These are the activations of a small neural network, seen along a few directions. Each row is one input.
In each table, some parts of the input vary, and every possible input appears once, in random order.
Descriptions start from the smaller parts, as in this example, which fits no table here: one of 8 places around a ring, together with either a single point or one of 11 places around a ring or (one of 3 separate values, together with one of 6 places along a line).
Shared parts are said once, and a part with two or three values counts as separate values.

Other details of the inputs vary at random and push rows far along two fixed directions, the same in every table; ignore that.
To show where, the next rows are all for the same input, with only those details redrawn:
[ 1.02 -0.49 -0.17  0.15 -0.06  0.31  1.39 -0.33  0.87 -0.06 -0.45]
[-1.32  1.30 -0.88  0.73 -1.40  0.07 -1.78  0.92 -0.45  0.45 -0.27]
[-7.51 -3.06 -2.38 -6.04  4.27 -0.90 -6.10 -4.94  1.65 -0.66 -2.12]

Rows:
r1: [ 0.90 -0.66 -0.15  0.00 -0.19  0.33  1.47 -0.12  0.67  0.00 -0.50]
r2: [-0.59  1.71  0.54  0.17 -0.59 -0.43 -2.19  0.73 -1.39  0.46  0.66]
r3: [-0.58  1.34  0.12 -0.02 -0.78 -0.80 -1.73  0.89 -1.48  0.65  0.61]
r4: [ 1.10 -0.43 -0.13  0.05 -0.07  0.27  1.31 -0.28  0.71 -0.33 -0.51]
r5: [ 0.55 -0.43  0.45  0.31  0.57  0.46  1.43  0.03  0.32 -0.51  0.35]
r6: [ 1.20 -0.70 -0.14  0.29  0.08  0.24  1.29 -0.24  0.75 -0.23 -0.65]
r7: [ 1.78 -0.27  0.72 -0.47  0.42 -0.63  0.92 -0.51  0.02  0.07  0.69]
r8: [ 0.91 -0.77 -0.39  0.14  0.10  0.69  1.62 -0.21  0.54 -0.01 -0.19]
r9: [-4.06 -4.61 -1.32 -5.93  5.17 -0.59 -2.09 -5.76  2.64 -1.53 -2.29]
r10: [ 1.60 -0.49  0.45 -0.44  0.48 -0.30  1.06 -0.37 -0.35  0.16  0.96]
r11: [ 1.53 -0.35  0.97 -0.43  0.85  0.16  1.10 -0.42 -0.43  0.03  0.73]
r12: [-1.73  1.08 -0.24  1.17 -0.64  0.29 -1.52  1.11 -0.71  0.34  0.49]
r13: [ 0.99 -0.59 -0.14  0.36 -0.02  0.30  1.33 -0.38  0.92  0.05 -0.55]
r14: [ 0.98 -0.79 -0.31  0.13  0.11  0.60  1.54 -0.27  0.26 -0.43 -0.35]
r15: [-0.49  1.03 -0.23 -0.03 -1.01 -0.48 -1.94  0.75 -1.48  0.62  1.23]
r16: [ 0.90 -0.85 -0.41  0.32  0.14  0.58  1.28 -0.04  0.33 -0.15 -0.38]
r17: [ 0.99 -0.73 -0.35  0.03  0.10  0.64  1.56 -0.17  0.39 -0.28 -0.25]
r18: [ 0.70 -0.27  0.66  0.41  0.48  0.14  1.40 -0.19  0.88 -0.31  0.13]
r19: [-0.69  1.78  0.02  0.25 -0.82 -0.86 -2.18  0.89 -1.46  0.64  0.70]
r20: [ 0.97 -0.63 -0.08  0.03 -0.20  0.26  1.36 -0.14  0.38 -0.41 -0.67]
r21: [-0.62  1.23 -0.17  0.09 -0.49 -0.51 -1.65  0.76 -1.61  0.64  0.92]
r22: [ 0.79 -0.30  0.76  0.40  0.54  0.08  1.37 -0.26  0.63 -0.73 -0.05]
r23: [-1.58  1.04 -0.24  1.14 -0.59  0.20 -1.63  1.29 -0.90  0.08  0.39]
r24: [ 0.86 -0.75 -0.12  0.21 -0.15  0.33  1.40 -0.17  0.70  0.12 -0.60]
r25: [-0.90  1.63  0.50  0.05 -0.84 -0.42 -2.30  1.01 -1.69  0.58  0.61]
r26: [ 1.41 -0.19  0.64 -0.30  0.78 -0.08  1.15 -0.28 -0.52  0.19  0.68]
r27: [ 0.78 -0.25  0.72  0.29  0.51  0.11  1.36 -0.16  0.74 -0.59  0.06]
r28: [ 1.79 -0.35  0.65 -0.58  0.11 -0.60  0.76 -0.51  0.06  0.09  0.79]
r29: [-1.32  1.30 -0.88  0.73 -1.40  0.07 -1.78  0.92 -0.45  0.45 -0.27]
r30: [ 0.50 -0.53  0.40  0.38  0.61  0.50  1.54 -0.06  0.52 -0.25  0.40]
r31: [ 2.75 -2.95  0.24 -0.71  1.87  0.85  4.39 -1.91  2.03 -0.48 -0.60]
r32: [ 1.39 -0.20  0.92 -0.55  0.61 -0.40  1.08 -0.29 -0.32  0.18  0.34]
r33: [-1.74  1.29 -0.03  0.80 -0.95 -0.07 -1.64  1.23 -0.61  0.24  0.24]
r34: [-1.47  1.32 -0.01  1.14 -0.72 -0.16 -1.86  1.17 -0.56  0.03  0.12]
r35: [ 0.73 -0.49  0.75  0.11  0.42  0.14  1.54  0.00  0.58 -0.54 -0.01]
r36: [ 1.64 -0.49  0.74 -0.65  0.30 -0.59  1.03 -0.36 -0.16  0.15  0.62]
r37: [-1.70  1.36  0.05  0.86 -0.99 -0.14 -1.78  1.25 -0.93 -0.16  0.09]
r38: [-1.16  0.82 -0.79  0.68 -1.30  0.04 -1.63  1.14 -0.70  0.30 -0.54]
r39: [ 1.05 -0.67 -0.08 -0.12 -0.14  0.30  1.50 -0.12  0.55 -0.29 -0.57]
r40: [ 0.66 -0.38  0.69  0.61  0.52  0.14  1.35 -0.25  0.93 -0.20  0.02]
r41: [-0.61  1.72  0.24  0.22 -0.54 -0.65 -1.96  0.76 -1.38  0.57  0.59]
r42: [-1.50  1.12 -0.13  0.97 -0.62  0.22 -1.36  1.09 -0.98 -0.20  0.42]
r43: [-0.44  1.07  0.05 -0.20 -1.24 -0.77 -1.97  0.80 -1.32  0.62  0.90]
r44: [-1.47  0.98  0.04  0.89 -0.72 -0.13 -1.57  1.25 -0.66  0.05  0.03]
r45: [ 0.60 -0.61  0.71  0.43  0.43  0.17  1.50 -0.08  0.76 -0.15 -0.05]
Q: The inputs of r34 and r44 match in every part but one. If r28 is changed in the same way as r34 into r44, which row does it become?
A: r43
Q: What do these inputs look like to the network?
A: one of 3 separate values, together with either one of 5 places along a line or (one of 2 separate values, together with one of 5 places around a ring)
Q: Change only the choice among 2 separate values in r8. List by row number the other rows that result.
A: r30
Q: Change only the choice among 3 separate values in r27. List by row number the other rows that result.
A: r5, r35
Q: Change only the choice among 2 separate values in r44. List by row number the other rows that result.
A: r38

Rows:
r46: [ 4.84 -3.99  0.13 -5.10  2.76 -1.43  3.31 -5.25  0.34 -0.60 -1.15]
r47: [ 4.66  3.85  2.91  2.87 -2.76 -1.32  2.62  4.36 -2.85 -1.02  3.24]
r48: [ 4.03  2.88  3.50  3.18 -3.74 -1.11  2.57  4.53 -2.33 -0.46  3.65]
r49: [ 5.85  3.71  4.04  2.89 -1.67  0.38  1.80  4.12 -4.46 -0.38  1.91]
r50: [ 2.32  4.41  2.40  5.19 -3.46  2.08  3.99  4.29 -0.39 -2.01 -1.24]
r51: [ 3.53  4.92  3.08  5.36 -2.29 -1.29  2.60  4.03  0.67 -0.27  1.88]
r52: [-7.44 -1.19 -4.23  0.35 -0.57  1.01 -5.99  1.04 -0.98 -0.87  0.23]
r53: [ 2.70  2.70  2.01  5.77 -4.62  1.41  2.91  4.36  0.51 -3.29  0.36]
r54: [ 2.50  2.84  4.67  5.34 -3.36 -0.55  2.98  4.47  0.74  1.71  2.02]
r55: [ 2.47 -7.18 -1.66 -3.26  1.77 -0.36  3.86 -4.04  4.41 -2.56 -3.05]
r56: [ 5.63 -3.72  0.37 -5.60  3.50 -0.20  2.38 -4.41  0.15 -0.20 -1.70]
r57: [ 2.04 -3.68 -1.22 -3.73  2.28  1.68  4.89 -5.08  4.50 -1.91 -4.80]
r58: [-7.43  0.92 -2.48 -0.11  0.59 -0.22 -6.59 -0.65  1.05  1.85  1.82]
r59: [ 4.96  3.52  3.82  3.48 -2.52 -0.87  2.61  3.37 -4.35 -0.73  2.51]
r60: [-5.24  1.40 -3.04 -2.29  0.78 -0.48 -6.21 -0.23 -3.20  0.51  2.90]
r61: [ 3.70  1.99  4.31  2.86 -3.72 -0.75  2.83  4.85 -2.83  0.79  3.40]
r62: [ 2.90  3.64  3.80  5.59 -3.28 -1.00  2.71  4.07  1.20  0.36  2.26]
r63: [ 2.52 -4.30  0.06 -3.33  2.46 -1.46  3.59 -5.25  6.27  0.43 -1.46]
r64: [ 0.74  4.62  3.09  4.61 -1.28 -1.31 -0.39  2.22 -1.29  0.04  0.74]
r65: [ 2.78  1.03  1.92  5.80 -4.25  0.14  2.88  5.45 -0.74 -2.57  0.57]
r66: [ 1.49 -4.92 -1.06 -4.37  3.33  1.06  4.86 -4.00  2.90 -0.48 -5.47]
r67: [-7.78  0.03 -1.70 -0.48  0.63  0.24 -6.27 -0.10  0.60  3.22  1.59]
r68: [-6.59  2.05 -2.36  0.41  1.68 -0.18 -6.72 -1.73 -1.37  1.58  0.61]
r69: [ 3.35 -5.91  0.51 -6.35  2.12 -1.38  3.68 -4.22  2.09  0.81 -0.47]
r70: [-5.65  2.31 -2.11 -0.11  2.46  1.05 -7.48 -0.86 -1.54  1.95  0.09]
r71: [ 4.29 -2.90  0.44 -3.48  4.46 -0.11  2.45 -5.33  3.74  0.49 -3.13]
r72: [-8.49  0.75 -3.63 -0.67  0.96  2.38 -5.19  0.99 -2.47  1.14 -2.13]
r73: [ 2.15 -6.90 -1.37 -3.95  3.11 -0.22  4.50 -3.46  2.53 -0.96 -4.37]
r74: [ 2.72  1.30  2.32  5.25 -2.89  0.35  3.81  6.04 -2.50 -1.01 -0.64]
r75: [ 5.42  4.39 -0.36  4.25 -4.53 -1.12  2.33  2.80  1.29  1.78  0.42]
r76: [ 2.18  3.23  2.70  4.81 -2.63  1.62  4.26  5.46 -2.06 -0.56 -1.72]
r77: [-4.10  1.41 -1.93 -2.16  1.68  1.16 -7.21 -0.21 -4.89  1.20  1.59]
r78: [-6.76  2.19 -3.15 -0.18  1.38 -0.52 -6.64 -0.76  0.40  1.26  1.44]
r79: [ 4.46 -3.80 -0.77 -5.86  2.70 -1.80  3.54 -4.48  1.98 -0.90 -0.45]
r80: [ 2.32 -5.31 -1.64 -3.18  1.18  0.90  3.77 -5.01  5.53 -3.22 -3.28]
r81: [ 3.86 -5.02 -0.21 -5.85  2.06 -1.67  3.65 -4.49  2.58 -0.43 -0.14]
r82: [-6.22 -0.55 -1.81 -2.54  0.02  0.09 -5.97  0.40 -3.04  2.33  3.02]
r83: [ 4.66  4.87  4.13  5.35 -1.07  0.35  1.86  3.68 -1.15  0.38  0.52]
r84: [-8.32  2.01 -3.78 -0.39  0.07  2.91 -5.36 -0.26 -0.80 -0.21 -1.62]
r85: [ 1.96 -5.14  0.85 -3.76  2.42 -1.09  3.62 -4.85  5.78  1.74 -1.75]
r86: [-4.99  1.14 -2.19 -1.68  0.94 -0.05 -6.34 -1.07 -4.73  0.81  2.14]
r87: [-5.85  0.36 -2.51 -2.06 -0.10 -0.30 -6.16 -0.02 -2.66  1.03  3.29]
r88: [-7.93 -0.99 -3.91 -0.29  0.75  1.09 -5.48  1.61 -2.83  0.76 -1.10]
r89: [ 3.48 -3.20  0.23 -2.91  3.66 -1.34  3.33 -6.17  3.93  0.11 -2.57]
r90: [-7.70  0.24 -4.17  0.31 -1.01  2.21 -6.17 -0.20  0.29 -1.63  0.04]
Q: What do these inputs look like to the network?
A: one of 3 separate values, together with either one of 5 places around a ring or (one of 2 separate values, together with one of 5 places along a line)
Q: The inputs of r56 and r77 match in every part but the choice among 3 separate values. If r89 is changed in the same way as r56 into r77, which row does it become?
A: r68
Q: The inputs of r70 and r83 match in every part but the choice among 3 separate values. If r87 is changed in the same way as r70 into r83, which row does it become?
A: r48
Q: Change only the choice among 2 separate values in r61. List by row number the other rows that result.
A: r54
Q: Change only the choice among 2 separate values in r89. List by row number the other rows that result.
A: r46
Q: Change only the choice among 3 separate values in r82. List by row number the other rows that result.
A: r61, r69
Q: A walk changes only the place on the ring of 5. It starts at r80 and steps to r55. List the rest of the walk in order.
A: r73, r66, r57

Rows:
r91: [ 0.93  1.85 -0.70  1.82 -3.27 -0.02 -1.07  2.97 -2.96  1.29  1.65]
r92: [ 1.59  3.08 -0.45  1.87 -2.91 -0.35 -1.42  2.00 -2.08  1.21  0.97]
r93: [-2.26 -1.56 -1.98 -2.06  0.94  0.27 -1.62 -2.07  1.49  0.52 -1.03]
r94: [-2.68 -1.98  0.02 -2.03  2.43 -0.88 -0.92 -2.52  2.54 -0.80 -0.66]
r95: [ 6.79 -3.10  2.58  1.34  2.30  1.53  9.69 -0.76  2.46 -2.01 -0.48]
r96: [-2.88 -1.47 -0.74 -0.95  2.58  0.96 -0.76 -1.75  0.76 -0.54 -0.75]
r97: [ 6.56 -3.06  1.93  1.50  1.79  1.50  9.20 -1.16  3.60 -0.59  0.44]
r98: [ 0.05  2.33  1.26  3.06 -2.70  0.09 -0.20  2.98 -0.83 -0.48  0.22]
r99: [-2.06 -1.24 -1.30 -2.05  0.47 -0.96 -1.79 -1.91  1.80 -0.05 -1.20]
r100: [ 0.07  2.41 -1.58  2.91 -3.04  1.33 -0.65  2.64 -1.68  1.06 -0.20]
r101: [-1.57 -1.19 -0.77 -3.19  1.15 -0.65 -1.86 -1.87 -0.48  0.02 -0.03]
r102: [-1.98 -1.46 -0.65 -2.34  0.54 -0.54 -1.77 -1.47  1.01 -0.91 -1.81]
r103: [-1.48 -0.39  1.20 -2.12  2.62 -1.09 -1.62 -1.89  0.41 -0.04 -0.30]
r104: [ 0.62  1.86  0.70  2.56 -2.00  0.14 -0.26  3.25 -2.47  0.68  2.46]
r105: [-1.52 -0.59  0.45 -2.01  2.61 -0.68 -1.79 -2.11  0.35 -0.37  0.44]
r106: [ 1.51  3.30  0.33  1.69 -2.85 -0.79 -1.37  2.19 -1.99  1.52  0.18]
r107: [-2.33 -1.43 -1.45 -2.22  1.37  0.16 -1.52 -1.38  0.25 -0.92 -1.93]
r108: [ 0.64  2.67  1.15  2.21 -2.03 -0.04 -0.26  2.88 -2.16  0.42  2.03]
Q: The inputs of r93 and r97 match in every part but one. If r102 is changed in the same way as r93 into r97, which row does it become?
A: r98
Q: What do these inputs look like to the network?
A: one of 2 separate values, together with either one of 4 places along a line or one of 5 places around a ring
